Each row below holds a small network's activations on one input, seen along a few directions.
Each table varies a few parts of the input and shows all the possible inputs, shuffled.
A made-up example of a description, with smaller parts first: one of 3 separate values, together with either a single point or one of 9 places around a ring or (one of 4 places along a line, together with one of 5 places around a ring).
Shared parts are said once, and a part with two or three values counts as separate values.

Other details of the inputs shift rows strongly along two fixed directions, in all tables alike. That doesn't count.

A family of inputs:
R1: [-6 12 11 1 1 -13 -6 -11 -20 1 -14 14]
R2: [1 4 11 -10 -2 -3 -4 -9 -13 4 -2 9]
R3: [-6 -4 7 7 0 -1 11 -5 -2 -19 0 -3]
R4: [-65 46 4 31 -5 -25 -49 45 22 38 -41 -27]
R5: [12 -9 7 -11 -11 20 6 11 7 18 29 6]
R6: [1 4 11 -11 -3 -4 -4 -9 -12 3 -1 9]
R7: [8 8 -3 -3 -1 -4 0 -8 -7 14 -4 19]
R8: [-5 -7 0 0 2 -2 6 -9 -3 -19 -3 -6]
R9: [-8 -4 8 5 0 -1 11 -6 -1 -19 1 -2]
R10: [19 -9 -15 -2 6 5 8 2 5 -1 6 1]
R11: [-15 3 8 15 3 -13 7 -10 -8 -24 -11 3]
R12: [-12 -1 2 7 5 -14 4 -14 -10 -23 -14 1]
R13: [-6 -1 -6 7 8 -16 1 -13 -9 -21 -17 4]
R14: [19 -21 5 -10 -7 36 14 12 18 -3 36 -22]
R15: [5 7 -3 -9 -3 -6 -1 -9 -5 13 -3 19]
R16: [7 -3 -15 0 9 -9 5 -4 0 -6 -5 6]
R17: [-3 14 -2 -2 1 -17 -3 -14 -11 9 -15 24]
R18: [-7 13 11 2 1 -13 -7 -11 -20 1 -14 14]
R19: [-2 -6 1 4 3 -2 6 -8 -4 -17 -3 -5]
R20: [-3 1 -6 13 8 -15 1 -11 -10 -19 -16 4]
R21: [19 -19 0 -5 -2 25 9 5 10 -5 24 -19]
R22: [36 -21 -15 -12 2 29 10 12 18 10 31 -12]
R23: [2 5 11 -8 -2 -2 -3 -8 -13 4 -1 10]
R24: [-25 14 -12 11 -4 25 -43 61 51 37 -5 -73]
R25: [-4 1 -5 14 9 -16 0 -11 -9 -19 -17 4]
R26: [25 -17 -17 -15 2 18 8 8 15 5 21 -9]
R27: [9 -13 1 0 0 10 9 -2 1 -13 9 -11]
R28: [-3 1 -5 12 8 -16 1 -10 -10 -19 -18 3]
R29: [19 -20 -8 -13 -1 23 5 6 13 -4 20 -17]
R30: [-6 12 11 2 2 -13 -7 -12 -19 0 -13 15]
R31: [-10 -5 7 1 -1 -1 10 -6 -1 -21 1 -3]
R32: [-34 27 -20 20 4 -4 -41 50 39 34 -27 -50]
R33: [-16 9 9 4 -4 -19 1 -6 -11 3 -8 24]
R34: [9 -11 7 -17 -11 18 6 10 9 18 29 5]
R35: [7 8 -2 -5 -1 -5 -1 -9 -6 14 -3 19]
R36: [1 5 -14 11 11 -19 2 -8 -7 -9 -17 11]
R37: [-2 15 -2 4 1 -15 -4 -12 -13 10 -15 24]
R38: [9 -12 1 1 0 10 8 -3 1 -13 10 -10]
R39: [29 -8 -4 -17 -7 29 2 7 11 29 28 2]
R40: [17 -14 7 -16 -13 28 7 16 12 22 36 1]
R41: [-9 -5 7 2 0 -1 10 -6 -1 -20 1 -3]
R42: [-7 1 8 -6 -8 -8 4 -3 -5 6 5 19]
Description of these inputs: one of 6 places along a line, together with either one of 3 separate values or one of 4 places along a line.
Changing only the place on the line of 6 turns R20 into R13. The same change can be made to R38. Which row results? -> R12
Changing only the place on the line of 6 turns R9 into R3. The same change can be made to R24. Which row results? -> R28
List by row number the other rows that have the place on the line of 6 in common with R8. -> R6, R15, R26, R29, R31, R42
Change only the place on the line of 4 in R21. List by row number the other rows that result. -> R11, R22, R25
Change only the choice among 3 separate values in R18. List by row number the other rows that result. -> R5, R37
